Each row below holds a small network's activations on one input, seen along a few directions.
In each table, some parts of the input vary, and every possible input appears once, in random order.
A made-up example of a description, with smaller parts first: line(4) and (point or ring(9) or (values(3) and ring(5))).
Shared parts are said once, and a part with two or three values counts as separate values.
In the rows, 128 means zero.

Other details of the inputs shift rows strongly along two fixed directions, in all tables alike. That doesn't count.

A family of inputs:
r1: [129  90 151 140 165  94 182 168 131 113 132 154 133 143]
r2: [126 111 189 143 109 101 142 136 132 118 106 135 135 109]
r3: [127 110 154  86 119 131 183 156 122  93 111 123 181 125]
r4: [105 177  72 126  90 137 133 126 133 127 127  83 115  87]
r5: [140 187  51 102 131 154 159 102 161 146 114 117  86 117]
r6: [127 168  85 187 117 144 142  84 113 150 153 130 104  71]
r7: [131 135 154 124 123  87  55 106 170 153 124 139 118 154]
r8: [152 111 137  87 127 150 143 157 112  85 134 161 170 168]
r9: [132 180  53 140 100 193 104 135 107 142 117 120 101 127]
r10: [126  97 150 113 117 138 132 160  81 113 109 109 134 126]
r11: [124  95 143 124 183 126 169 133 138 102 150 137 185 152]
r12: [107 112  72 146 152 128 142 146 138 110 151 128 154 125]
r13: [117  84 145 142 161 145 154 172  86 123 140 135 184 108]
r14: [109 175  49 120 140 150 174  78 153 149 124 126  92 108]
r15: [112  80 161 153 183 113 124 149 124 131 126 138 174 142]
r16: [ 91 117 159 134 150  78  92  87 171 159 127 129 103 133]
r17: [122 121 136 115  96 140  86 118 117 121 154 114 113 132]
r18: [141 125 195 153  95 135  74  74 141 151 144 126  81 129]
r19: [161 112 129  80 136 121 157 162 133 107 120 160 176 174]
r20: [134  87 131  94 157  84 137 188 147 109 129 124 147 157]
r21: [ 98 115 203 155 145  84  53  48 154 153 145 138 129  94]
r22: [139  98 175  79 112 115 156 128  94  85 121 133 153 139]
r23: [118 107 104 101 101 123 140 165  89  88 137 108 130 122]
r24: [124 116 238 129 119 117  35  81 117 168 123 123 110 143]
r25: [151 157  85 151  99 158 133 157 111 109 141 137 110 145]
r26: [151 155  82 146 130 129 161 153 152 129 122 125  86 124]
r27: [142 113 123 135  95 132 163 145  94  91 120 124 107 114]
r28: [136  98 140 101 167 119 150 202 127 123 100 136 145 146]
r29: [139 167 105 110  92 177 115  71 125 138 149 109  97 125]
r30: [150 110 125 116 135 134 124 186 122 147 108 139 157 162]
r31: [125 133 185 199 151  89  76  41 174 169 134 141 105 120]
r32: [106 165 101 137  94 151 122 118 120 157  82  98 114  82]
r33: [129 152  72 117  99 153 109 157 114 107 149 124 126 144]
r34: [129 122 108 118 148 147 180 122 105 105 155 142 176 101]
r35: [158 204  35 160  93 149 125 112 151 156 122 122  72 121]
r36: [100 119 210 144 175  81  81  87 149 181 111 123 108 139]
Each input here is: values(4) and ring(9).
Question: The inputs of r24 and r17 match in every part but the values(4) part. If r13 is changed in the same way as r24 into r17, which row does it become?
Answer: r21
Question: Start at r26 and move only the ring(9) part, one step at a time. The first step leads to r1. Which rows follow, in order?
Answer: r31, r6, r2, r27, r18, r25, r35
Question: Which other rows does r5 become when the values(4) part takes its other values? List them by row number.
Answer: r20, r26, r28

A family of inputs:
r37: [130 136  52 164 136 151 169 190 112 128 121 119 119 103]
r38: [125  95  83 155 157 143 182 195 113 104 158 134 152 132]
r39: [127 159  98 142  80 157  97  99 109 135 132  95  98  93]
r40: [158  66 241  94 147  81  62 182 141 119 120 167 161 216]
r41: [150  65 204  80 129 131 175 162  93  74 150 157 189 157]
r42: [102 135 175 173 165 111  60  49 157 168 139 136 139 128]
r43: [122 177 121 156 123  98 113  67 175 182 103 120  74  89]
r44: [133 154 151 148  93 161  76  63 107 146 142 127 106 112]
r45: [107 143 176 133 164  91  94  29 178 164 132 143 133 127]
r46: [124 126  30 128 153 144 234 184 112  97 136 130 142 130]
r47: [149 217  42 105  94 145  94  86 163 159 106 116  58 151]
r48: [133  92 117  77 108 134 195 193  98  55 134 124 171 125]
r49: [118  56 248 124 135  92  73 148 120 135 118 128 149 136]
r50: [116 170  54 114 108 152 167 144 114 126 101  94 102  95]
Question: The inputs of r44 and r41 match in every part but one. If r49 is changed in the same way as r44 into r41, which row does it become?
Answer: r50
Question: What do these inputs look like to the network?
Answer: values(2) and (point or line(6))
Question: Which other rows does r42 become when the values(2) part takes its other values? List them by row number.
Answer: r45
Question: Which other rows does r47 become when the values(2) part takes its other values? List them by row number.
Answer: r40

A family of inputs:
r51: [105 184  24 171 128 162 120  99 136 153 156 117  73 114]
r52: [145 160 121 110  72 151  83 107 109 129 123 112  87 126]
r53: [140  83 221  94  92 112  62 133 110 122 118 143 145 155]
r54: [129 142  54 116 152 124 163 203 123 118 110 130 141 130]
r55: [128  87 166  99 151  89 136 138 139 102 162 143 157 140]
r56: [124 206  75 140 105 149 113  22 162 149 132 110 109  84]
r57: [138  76 150 108 142  86 187 216 137 102 116 144 159 153]
r58: [141  78 151 144 153 124 178 183  87  93 152 163 173 124]
r59: [132 150  56 111 143 148 184 171 133 117 122 145 150 167]
r60: [110 113 199 184 132  83  78  84 153 155 123 129 117 103]
r61: [152 123 176 103  86 143  93 153 119 103 125 126 120 152]
r62: [104 114 167 170 160 110  66  94 135 173 115 125 128 114]
r63: [103 117 206 126 145 102  81  74 145 167 123 116 126 108]
r64: [147 168   5 129 138 149 154 138 158 134 121 113  88 136]
r65: [146  75 170  88  98 140 135 202  71  80 127 124 174 170]
r66: [ 95 117  88 126 125 149 207 159 101  95 124 102 142 102]
r67: [123 161  62 125 128 163 185  93  98 111 132 113 118  90]
r68: [143 142 160 124 146 122 131 101 157 163 110 138  97 135]
r69: [126 137 182 164 137 124  75  62 160 167 142 140 128 128]
Question: What do these inputs look like to the network?
Answer: values(4) or (values(3) and ring(5))

A family of inputs:
r70: [110 146  87 141 134 151 141 111 117 140 140 114 125 100]
r71: [113 139  54 147 123 159 167 144 112 117 142 111 127  94]
r72: [142 134  82 102  92 175 151 188  96 103 142 120 135 131]
r73: [127 137 207 121 106 100  41  63 136 149 122 125  89 140]
r74: [131  59 212 135 161 102 132 146 121 108 147 155 181 148]
r75: [119 178 129 138 111 107  84  38 168 164 118 115  79 104]
r76: [118  79 234 144 148  88 103 113 128 133 121 137 148 124]
r77: [129  87 128 120 167 120 156 184 129 114 127 145 169 155]
r78: [148  80 161  97 150 115 178 175 120  85 140 156 182 164]
r79: [128  78 209  96 161  94 136 137 136 112 124 148 177 159]
r80: [116 144 140 149 141  98  87  90 165 164 120 127 101 126]
r81: [136 142  67 114  86 178 159 175  90  97 127 114 135 134]
r82: [129 168  66 148 139 141 137 123 140 142 131 132 108 129]
r83: [124 174 128 137 109 122 102  51 157 168 110 110  70  96]
r84: [145 165  87 116  87 153 104 129 111 130 117 117 104 121]
r85: [132 137  57 142 134 145 171 181 121 122 121 122 118 122]
Question: What do these inputs look like to the network?
Answer: values(4) or (values(3) and line(4))
Question: Which other rows does r71 become when the values(3) part takes its other values? List them by row number.
Answer: r75, r80
Question: List by row number the other inputs of the same sort as r84.
Answer: r72, r73, r81

A family of inputs:
r86: [131 116  80  93 137 153 186 174 113  95 134 126 157 147]
r87: [148 113  80 101 129 148 183 186 113  98 132 129 141 152]
r88: [134 169 128 131 115 126 116  86 145 145 122 131  95 128]
r89: [138 117  84 105 128 150 181 188 111  93 149 136 144 139]
r90: [118 157 111 127 100 127 102 103 134 152 106 109  88 103]
r91: [133 128  85  95 133 149 191 177 110 100 129 130 162 144]
r92: [129  82 224 129 141  89  85 132 148 127 125 146 155 165]
r93: [120 164  95 129 121 133 111  82 137 139 129 121 114 118]
r94: [120 164 100 116 122 137 114  89 145 146 136 118 110 119]
r95: [133  75 237 126 153  96  89 113 127 129 128 151 162 145]
r96: [137 162  96 139 112 127 106  92 137 143 127 123  98 123]
r97: [130 158 111 147 117 146 105  89 135 149 133 129 114 109]
r98: [132 114  76 117 130 148 161 202 108 101 133 127 152 145]
r99: [114 107  65 145 185 119 199 197 130 121 126 132 153 120]
r100: [133 109  84 128 128 160 165 199  96 102 133 127 150 136]
r101: [118  75 235 120 154  93  88 111 126 131 131 144 168 149]
r102: [123 115  92 106 121 152 185 176  92  87 135 115 162 118]
r103: [126 150 117 148 110 140 104  92 122 151 130 116  96 115]
r104: [137  49 210  96 132  94 153 185 108  94 123 144 177 153]
r105: [142  55 205  94 155 101 153 181 123  86 133 158 174 178]
r106: [141 111  82 127 123 154 170 194  99 105 143 135 156 137]
r107: [104 156 106 179 166 105 137  70 165 163 131 131  99  96]
r108: [134 163 103 122 120 141 114  90 147 144 134 124 104 114]
r109: [134  82 226 122 144  77  84 130 146 122 118 154 152 165]
r110: [122 155 106 145 121 138  86 108 126 157 121 116  96 115]
r111: [104 108  71 137 186 127 215 169 129 111 138 134 174 116]
r112: [141 111  79 121 124 150 173 188 106  97 143 129 155 145]
r113: [128 109  95 109 109 149 192 182  95  88 133 127 143 119]
r114: [113 157  96 176 162 104 134  75 164 171 126 124  99  99]
r115: [128 163  99 122 119 129  96 113 147 154 124 119  91 124]
r116: [136 161 102 125 113 132 109  99 145 150 134 120  94 124]
r117: [121 104 180 131 134 111  88 130 122 139 119 132 127 138]
r118: [144  90 246 105 151  82 104 112 149 127 114 157 160 162]
r119: [118 152 123 152 112 144 106  85 122 143 136 122  94 110]
r120: [142 128  82 100 130 142 176 204 110 106 116 133 143 149]
r121: [124 158 116 140  99 135 108 105 131 137 116 106  96 105]
r122: [129 163 104 142 114 129 108  86 136 135 133 130  97 119]
r123: [115 159 101 135 119 141 110  85 140 142 136 116 120 121]
r124: [110 153 113 139 119 147 110  81 122 147 133 113 111 109]
r125: [131 162 103 122 121 129  98 103 149 152 112 117  86 132]
r126: [133 114  78 123 129 153 157 208 101 108 133 134 153 137]
r127: [128  80 242 127 136  90  89 135 135 126 121 136 151 149]
r128: [127  79 249 122 133  82  98 116 126 112 128 141 147 138]
r129: [129 108  89 128 123 162 171 197  95 100 132 126 146 135]
r130: [137 163 105 122 122 142 117  80 149 143 122 121  98 122]
r131: [131 156 117 137 100 131 113  96 124 138 124 107  97 104]
r132: [109 155 101 170 171 113 141  69 167 164 126 129 111  90]
r133: [127  82 237 115 136  78  82 135 129 124 111 134 145 141]
r134: [130 158 106 141 118 144 110  86 141 140 133 122 114 117]
r135: [133 161 105 129 115 136 107  98 154 147 115 117  87 133]
r136: [131 156 118 143 105 137 110  98 126 146 130 108  99 109]
r137: [128  78 236 129 144  85  90 117 141 120 138 154 156 160]
r138: [122 163 108 140 110 137  96 111 128 151 119 105  93 107]
r139: [105 158  97 180 164 107 131  86 172 171 120 123  98 100]
r140: [129  76 244 134 144  87  85 121 135 128 137 162 158 154]
r141: [119 111 173 128 137 116 103 112 131 136 136 140 154 136]
r142: [133 108  91 121 130 166 181 177  89  95 139 130 157 125]
r143: [135  71 238 129 146  86  83 123 126 134 129 147 153 155]
r144: [137 114  95 116 125 162 183 181  95  91 138 121 159 119]
r145: [141 170 116 128 111 126 115  92 145 153 117 124  95 131]
r146: [134 114  83 130 123 158 165 203 106 104 136 135 155 139]
r147: [135 173 113 132 111 130 111 101 152 152 109 123  93 131]
r148: [137 117  72 111 132 139 161 201 105  96 126 133 148 144]
r149: [120 153 119 133  95 131 111 100 138 146 110 110  92 106]
r150: [118  93 132  95 124 132 175 168 103  96 127 127 168 127]
r151: [114 159 115 133 114 143 115  87 126 142 132 105 114 104]
r152: [130 163 101 129 113 136 105 109 152 149 127 120  93 125]
r153: [137 113  96 111 119 155 186 178  93  84 132 120 157 114]
r154: [123 154 118 152 117 142 101  88 123 146 137 124  97 110]
r155: [134 162 102 135 120 134 110  83 139 136 126 128 109 115]
r156: [123 157 127 146 108 139 112  92 125 138 136 114  98 105]
r157: [128  75 244 108 132  86 105 108 135 122 115 144 155 134]
Question: What do these inputs look like to the network?
Answer: line(6) and (point or line(11))
Question: The inputs of r88 and r145 match in every part but the line(6) part. If r89 is changed in the same way as r88 into r145, which row does it become?
Answer: r116
Question: The inputs of r135 and r130 match in every part but the line(6) part. If r152 is changed in the same way as r135 into r130, which row does it become?
Answer: r108
Question: Which other rows does r95 become when the line(6) part takes its other values? List them by row number.
Answer: r100, r101, r110, r143, r154
Question: Which other rows does r90 become when the line(6) part takes its other values? List them by row number.
Answer: r104, r113, r149, r150, r157
